Each row below holds a small network's activations on one input, seen along a few directions.
In each table, some parts of the input vary, and every possible input appears once, in random order.
Descriptions start from the smaller parts, as in this example, which fits no table here: values(3) and (point or ring(9) or (line(6) and ring(8))).
Shared parts are said once, and a part with two or three values counts as separate values.

Other details of the inputs shift rows strongly along two fixed directions, in all tables alike. That doesn't count.

Rows:
R1: [ 53   4 -17  47   0   1 -41  28  -7  26  29  23 -28 -34  16   2]
R2: [-29  -8   8 -25 -21   4  21 -19  15 -17  11 -32  -3  25 -15 -14]
R3: [   4  -22   -9    0   -9 -100   15  -63  -51   51   40  -48   31   50
  -51  102]
R4: [-14 -11  16  -8   0   1  31 -28  18 -26  -6  -3  20  33  -9   2]
R5: [ 31  -5  -4  26 -16 -52 -11 -19 -21  31  48 -14 -15  23 -19  43]
R6: [-15   3   4   7  24  43  18  30  17 -40 -16  14   0 -35  35 -27]
R7: [-49 -21  -1 -32   2   4  28 -25  -9  -6 -17 -32  29  15 -10  -4]
R8: [ 42  10 -16  21  17  -2 -51  46 -11  45  -3  37 -20 -24   7   7]
R9: [ 25  11   6  -9   1 -64 -18  -6 -31  45  25  -1  -8  34 -37  52]
R10: [  2   9  18   3  16  38  10  24  30 -48 -15  33  -4 -11  24 -36]
R11: [-19 -19   7 -11  -4   5  33 -42  20 -23 -13  -9  29  31 -14   2]
R12: [ 42   7 -19  25  -3   3 -53  46 -10  37  23  15 -32 -32  10  -3]
R13: [-29 -20  -3  -9   5   4  35 -32  -1 -14  -6 -20  34   4   2   2]
R14: [-45  -5   8 -31   7   3  30 -11  -7 -14 -11 -28  11  13 -13   5]
R15: [ -5   6  11  10  -1  36   9  15  32 -51   7  12 -24 -18  26 -44]
R16: [-31  -8  17 -34  -1   1  29 -24  15 -12 -17 -16  15  37 -22  -5]
R17: [-23 -19   1 -25 -21  14  12 -30   9  -7   3 -37  14  21  -7 -18]
R18: [-17  15   6 -11  -4  41  -1  30  31 -37   3   7 -28 -21  17 -51]
R19: [ 25  11 -21  23  25  -1 -48  59 -30  41   2  25 -20 -47  14  13]
R20: [-25  18  22 -28 -40 -13   9 -34   9  -6 -55 -10  14  13 -14 -11]
R21: [ 33 -12 -14  23 -16 -35 -15 -33 -24  39  39 -17   3  14 -14  33]
R22: [-14 -18  -2  -7  -3  11  27 -43  14 -11 -11  -3  31  25  -4  -4]
R23: [-11  -4  -5 -11  13  55  -5  21  25 -11 -36  23   5 -17  26 -50]
R24: [ 41  20 -10  30  24 -20 -26  48 -28  15  22  27 -25 -35  23  31]
R25: [  3  31  11  16 -22  33  -2   4  28 -37 -61  29   3 -28  22 -49]
R26: [ 26  28 -12  12  25 -12 -38  57 -35  29  15  23 -33 -37   9  22]
Each input here is: values(2) and (point or (values(3) and line(4))).
The inputs of R16 and R4 match in every part but the values(2) part. If R14 is changed in the same way as R16 into R4, which row does it become? -> R6
Which other rows does R24 become when the values(3) part takes its other values? List them by row number. -> R10, R15
Which other rows does R5 become when the values(2) part takes its other values? List them by row number. -> R2

Rows:
R27: [  0  -5  -4  17  21  49   9  22  19 -32  -4  19  -2 -33  34 -32]
R28: [  3   0   3  -4 -12 -42   5 -35 -15  19  -5  -8  19  28 -23  36]
R29: [  2  -1  -5  24  30  98  -2  56  40 -50 -20  41 -14 -65  60 -75]
R30: [ 26  16  -2   9   3 -33 -26  11 -23  32  -3  16  -5  -2  -8  28]
R31: [-76 -27  23 -50   3  34  79 -45  31 -72 -13 -44  31  31  -8 -28]
R32: [-29 -19   1 -30  -9 -37  24 -38 -22   8  28 -49  12  41 -31  37]
R33: [ 13   4 -13   8  19 -14 -24  41 -22  26  27   2 -22 -20   2  20]
R34: [  2  17   1  -6  -4   3 -20  17  -7  14 -23   9  -6 -13   3  -9]
R35: [ 45  18 -11  40  10  25 -45  47   4  17 -24  52 -12 -47  31 -20]
R36: [-39 -23   6 -32  -4   3  40 -36   6 -21   9 -38  18  29 -15   0]
R37: [ 32  11 -10   9 -15 -62 -36 -10 -37  66   9   0  -1  18 -28  50]
R38: [  0  27   0   3  11  47 -28  59  15  -9 -41  38 -21 -50  29 -48]
R39: [ 61   8 -17  33  -9 -86 -43 -17 -51  80  23   9   4  21 -28  83]
R40: [-24 -24  -2 -13   1  -4  31 -34   3 -11  11 -27  20  23 -10   7]
R41: [-72 -27  19 -37   1  46  78 -45  39 -77 -17 -34  33  21   3 -38]
R42: [ -2 -17  11  -2 -37 -25  30 -59  16 -24  55 -42  -4  52 -27   9]
R43: [-15 -10   0 -18   6 -38  14 -13 -24  14  30 -31   2  29 -25  41]
R44: [ 28  28  -6  10  11  -7 -43  47 -18  32 -13  33 -22 -27   9   7]
R45: [ 43  20 -14  32   7   7 -49  43  -7  34 -17  44 -13 -37  20  -9]
R46: [  3   7  20   6 -33  37   6 -12  51 -46 -12  10 -16   3  12 -59]
What is each input in this table made of? -> values(2) and (point or ring(9))
The inputs of R37 and R36 match in every part but the values(2) part. If R35 is changed in the same way as R37 into R36, which row does it become? -> R29
Which other rows does R31 become when the values(2) part takes its other values? List them by row number. -> R30
